These are the activations of a small neural network, seen along a few directions. Each row is one input.
In each table, some parts of the input vary, and every possible input appears once, in random order.
Descriptions start from the smaller parts, as in this example, which fits no table here: one of 6 places along a line, together with either a single point or one of 11 places around a ring or (one of 3 separate values, together with one of 8 places around a ring).
Shared parts are said once, and a part with two or three values counts as separate values.
In the rows, zero is written as 128.

Other details of the inputs vary at random and push rows far along three fixed directions, the same in every table; ignore that.

A family of inputs:
x1: [108  79 143 159 142 117 142 160 130 118 172]
x2: [107 126 128 136 152 111 134 173 112 162 189]
x3: [113  82 155 164 138 120 134 147 119 115 178]
x4: [110  81 147 160 136 125 148 148 122 117 180]
x5: [125 168 120  96 129 128 122 125 102 165 124]
x6: [125  88 146 142 122 137 129 122 153  84 112]
x7: [152 114 125 154 129 174 106  88 179 102 113]
x8: [128 147 115 136 159 140 107 134 153 177 165]
x9: [142 172 103 127 139 163 110 110 153 164 143]
x10: [114 114 135 120 118 114 133 132 116 104  98]
x11: [129 104 144 129 119  86 165 142  84 108 132]
x12: [115 143 121 131 138 120 125 150 123 150 150]
x13: [127 135 124 135 127 136 126 124 122 135 130]
x14: [126 159 111 133 153 142 114 141 153 179 174]
x15: [120 139 125 124 136 126 126 142 131 155 145]
x16: [128 147 142 100 140  71 144 162  78 160 140]
x17: [128  95 131 162 135 147 130 125 146 115 156]
x18: [143 148 126 112 116 152 113  98 138 120  90]
x19: [127 156 114 143 155 137 107 139 150 186 169]
x20: [131  87 143 149 112 140 125 112 141  84 119]
x21: [117 117 127 119 109 118 136 139 118 100 105]
x22: [105 104 143 120 110 106 158 153  82  98 135]
x23: [125 143 118 130 128 132 125 136 119 148 154]
x24: [103 140 146  92 131  90 138 170  73 154 137]
x25: [140 104 121 147 110 156 116  99 181  86  89]
x26: [126  93 133 160 130 141 123 119 150 116 159]
x27: [121 101 130 156 132 138 129 134 163 111 157]
x28: [141 146 123 127 143 102 136 140 125 162 146]
x29: [126  94 140 157 134 134 115 132 160 116 152]
x30: [128 164 127  76 103 117 121 120  96 113  38]
x31: [150 156 116 137 160 116 117 126 153 183 169]
x32: [127 162 121  70 100 128 134 107  87 112  46]
x33: [107  99 156 116 118 106 150 149  79 103 128]
x34: [138 166 107 124 144 154 107 118 164 172 133]
x35: [129  88 134 152 109 142 133 114 142  85 119]
x36: [103  98 148 125 117 100 149 146  78 104 128]
x37: [139 161 126  90 122  91 145 126  77 143 102]
x38: [161 181 100 125 145 130 114 114 161 172 136]
x39: [116 157 128  86 113 111 142 140  72 143 105]
x40: [136 103 125 141 120 158 119  94 182  84  90]
x41: [118 113 133 115  92 121 149 123  94  67  72]
x42: [127  93 133 159 138 144 127 121 147 114 157]
x43: [165 117 119 153 113 145 134  84 169  80 100]
x44: [136 145 113 112 117 141 109 105 150 125  83]
x45: [185 182 106 119 128 156 102  68 170 141  82]
x46: [122 118 127 122 113 130 142 131 106  98 110]
x47: [131 184 110  81 125 131 112 117 122 161  85]
x48: [121 134 133 123 146 122 119 149 122 154 147]
Each input here is: one of 2 separate values, together with one of 4 places along a line, together with either a single point or one of 5 places around a ring.
Changing only the choice among 2 separate values turns x30 into x3. The same change can be made to x21. Which row results?
Answer: x23
Changing only the choice among 2 separate values turns x14 into x9. The same change can be made to x44. Which row results?
Answer: x26
Which other rows does x20 become when the place on the ring of 5 takes its other values? List them by row number.
Answer: x3, x7, x18, x33
A walk changes only the place on the line of 4. It starts at x27 and steps to x15. List the rest of the walk in order.
Answer: x47, x24
Which other rows agree with x11 in the choice among 2 separate values and the place on the line of 4? List them by row number.
Answer: x4, x13, x17, x35, x39
Which other rows agree with x37 in the choice among 2 separate values and the place on the line of 4? List them by row number.
Answer: x5, x26, x32, x36, x42

A family of inputs:
x49: [100 151 128  82 148 113 117 162 137 174 137]
x50: [138  43 149 185 131 133 181 133 165  54 176]
x51: [125 158 105 120 150  91 123 159 120 174 128]
x52: [101 144 151  94 152 130 102 136 105 183 136]
x53: [106 148 147  96 160 130  99 141 102 175 136]
x54: [ 94 102 148  85 120 107 142 143 125  93  65]
x55: [139 110 144  99  97 124 164  99  75  85 100]
x56: [120  78 127 202 167 112 124 155 190 157 214]
x57: [148 164 134 110 139 136 142 122  81 168 160]
x58: [131 117 145 125  95 100 143 106  78  87  85]
x59: [187 206  70 153 143 175  85  57 237 172 111]
x60: [104 155 129  85 150 119 116 170 135 170 136]
x61: [139 119 126  96 103 111 181 129 100  77  92]
x62: [155 134 124 116 113 209  67  44 220  96  44]
x63: [ 37 111 112 113  63 208 124 145  60  74  96]
x64: [134 130 129 119  97  90 159 142 105  75  81]
x65: [126 151 125 118 129 108 105 138  98 181 141]
x66: [131 157 131 126 134 115 105 148  95 178 136]
x67: [124 149 128 124 138 108 108 133  95 186 134]
x68: [127 163 112 120 139  98 124 169 123 174 130]
x69: [146 159 127 111 149 129 142 113  78 168 158]
x70: [140 163 109  96 139 113 160 134 112 167 159]
x71: [141 156 131 109 142 130 145 108  81 176 158]
x72: [127 160 107 115 136  97 122 168 124 173 133]
x73: [189 154 102 150  93 185  86  29 202  86  59]
x74: [158 190  88 120 170 197  64  79 251 174  96]
x75: [ 99  33 168 170 141 133 138 161 189  62 154]
x76: [143 173 131 130 128 113 118 134  87 166 152]
x77: [134 127 124 116  93  88 158 141 106  74  84]
x78: [ 33  39 110 193  94 211 141 169 156  46 179]
x79: [108 152 154  96 148 137  99 150 105 175 138]
x80: [132 114 129  99 110 106 185 115  99  86  86]
x81: [173 145  83 140 104 170  91  63 238  95  37]
x82: [103 101 165  88 108 130 119 135  98  88  76]
x83: [138 121 143 122  88 105 139 120  79  79  91]
x84: [130  78 143 205 155 134 102 148 162 155 225]
x85: [148 161 129 106 135 135 140 121  82 168 163]
x86: [124 105 141 123 109 101 127 126  82  92  70]
x87: [137  97 122 208 168 111 134 146 179 137 228]
x88: [136  39 142 186 142 126 181 124 162  54 174]
x89: [130 124 123 112  92  83 159 132 108  78  86]
x90: [141  92 141 214 163 127 116 126 151 143 234]
Describe the family of inputs behind these rows.
Answer: one of 2 separate values, together with either a single point or (one of 4 places along a line, together with one of 5 places around a ring)
Changing only the choice among 2 separate values turns x56 into x67. The same change can be made to x77. Which row results?
Answer: x83
Which other rows does x54 become when the choice among 2 separate values takes its other values? List them by row number.
Answer: x52
